These are the activations of a small network on made-up records, seen along a few directions, one row for each record.
Records have a field called Gat. Each example row is followed by its value.
The largest differences between rows may come from other fields.
In the rows, zero is written as 500.
Random noise pushes rows far along 2 fixed directions. That doesn't count. These rows show it; they differ only by the noise:
[607 586 485 546 482 575 655 481 482 481 434 462 396 516 482 363 510]
[630 643 373 433 349 568 641 436 422 459 409 487 391 500 548 405 676]
[597 648 558 609 572 577 805 576 618 495 291 350 325 529 348 240 390]
[625 623 391 453 370 569 628 436 421 463 429 493 400 502 546 408 650]

[654 601 441 493 451 586 450 586 470 482 478 518 524 567 476 612 665]	y6
[564 532 457 354 492 576 380 371 436 499 656 555 621 514 709 469 456]	y9
[362 364 442 335 339 301 513 434 466 500 540 569 484 490 536 612 729]	y10
[499 574 530 278 454 456 501 333 674 444 430 478 483 419 699 568 525]	y10
[679 497 363 547 528 558 308 631 286 465 789 541 634 650 755 545 541]	y9
[640 478 492 622 571 638 312 570 356 548 731 588 569 593 563 698 531]	y13
[581 409 670 654 727 532 477 762 545 529 592 477 554 544 398 513 266]	y12
[593 671 448 347 462 583 531 446 568 379 325 427 543 484 610 525 602]	y14
[777 687 502 681 606 724 550 705 570 494 411 311 418 602 531 429 398]	y13
[513 387 627 586 615 660 218 454 555 421 832 570 620 544 715 631 296]	y6
[526 614 433 492 328 494 509 661 348 562 505 634 469 530 403 579 650]	y15
[559 665 623 582 706 603 721 727 868 469 236 273 469 561 396 300 233]	y14
[655 740 316 344 348 556 593 720 443 531 397 436 445 521 535 547 698]	y15
[760 669 507 483 483 624 567 615 548 403 365 352 439 434 585 456 455]	y12
[561 479 610 655 739 478 361 501 570 423 613 435 610 480 587 417 327]	y3
[673 645 586 529 640 667 355 452 631 302 562 373 613 435 624 416 207]	y8
[501 231 441 656 543 486 199 528 220 473 916 905 711 550 578 691 639]	y3
[333 396 715 473 657 502 509 278 633 556 577 510 528 432 484 371 263]	y2
[763 708 245 457 424 622 447 735 483 374 508 502 557 566 563 475 654]	y8
[605 353 415 734 617 603 199 540 219 596 945 772 695 635 635 794 513]	y4
[572 588 390 394 369 435 636 432 506 506 279 451 408 402 542 502 505]	y1
[656 604 556 673 747 613 710 840 691 583 294 307 431 590 424 189 305]	y2
[431 321 423 634 509 410 459 517 324 611 606 690 601 634 301 676 578]	y11
[702 712 203 379 311 568 555 649 462 441 472 465 458 602 483 446 674]	y5
[401 574 535 610 502 445 702 634 547 649 341 483 332 496 174 455 452]	y7
[544 520 226 436 352 509 421 514 333 618 616 612 559 601 498 640 736]	y4
[610 739 469 483 457 572 470 469 546 370 434 296 409 475 592 347 523]	y5
[448 604 544 536 440 506 524 465 550 516 552 393 509 427 686 505 494]	y7
[486 501 212 410 269 453 455 594 312 514 448 625 428 485 614 612 736]	y1
[282 501 439 451 499 447 642 508 534 555 335 517 429 547 314 502 572]	y11

Here are new rows. What is Gat for each?
[589 805 257 139 174 607 504 358 370 352 410 538 488 480 819 459 835]	y9
[787 659 392 666 615 659 417 746 583 337 665 344 515 634 667 405 297]	y5
[413 583 391 432 337 415 475 373 397 486 361 429 472 489 504 513 755]	y11
[706 661 586 708 715 596 788 742 797 464 203 317 434 497 339 184 323]	y3
[760 701 572 647 752 741 398 650 652 293 546 350 584 484 629 393 185]	y8
[353 355 409 507 424 460 525 381 422 583 429 518 453 501 350 551 626]	y11
[583 401 640 699 668 583 441 439 552 428 612 585 589 432 558 423 358]	y3
[641 818 244 441 355 520 700 660 593 543 218 239 401 598 428 327 596]	y4
[439 418 352 500 422 410 451 560 367 567 506 652 435 484 508 612 581]	y1
[647 715 440 571 616 693 484 655 644 542 505 392 534 571 661 432 373]	y4
[501 624 303 321 206 314 604 466 410 579 313 636 406 511 396 610 808]	y1
[641 447 196 409 379 489 274 608 225 475 692 773 696 556 647 657 877]	y3
[357 470 544 488 496 501 432 401 487 487 547 603 544 419 676 554 370]	y1
[458 457 650 597 710 643 377 470 587 521 696 474 503 504 530 554 262]	y13
[355 488 376 625 560 423 602 713 479 549 412 424 439 613 302 478 607]	y11
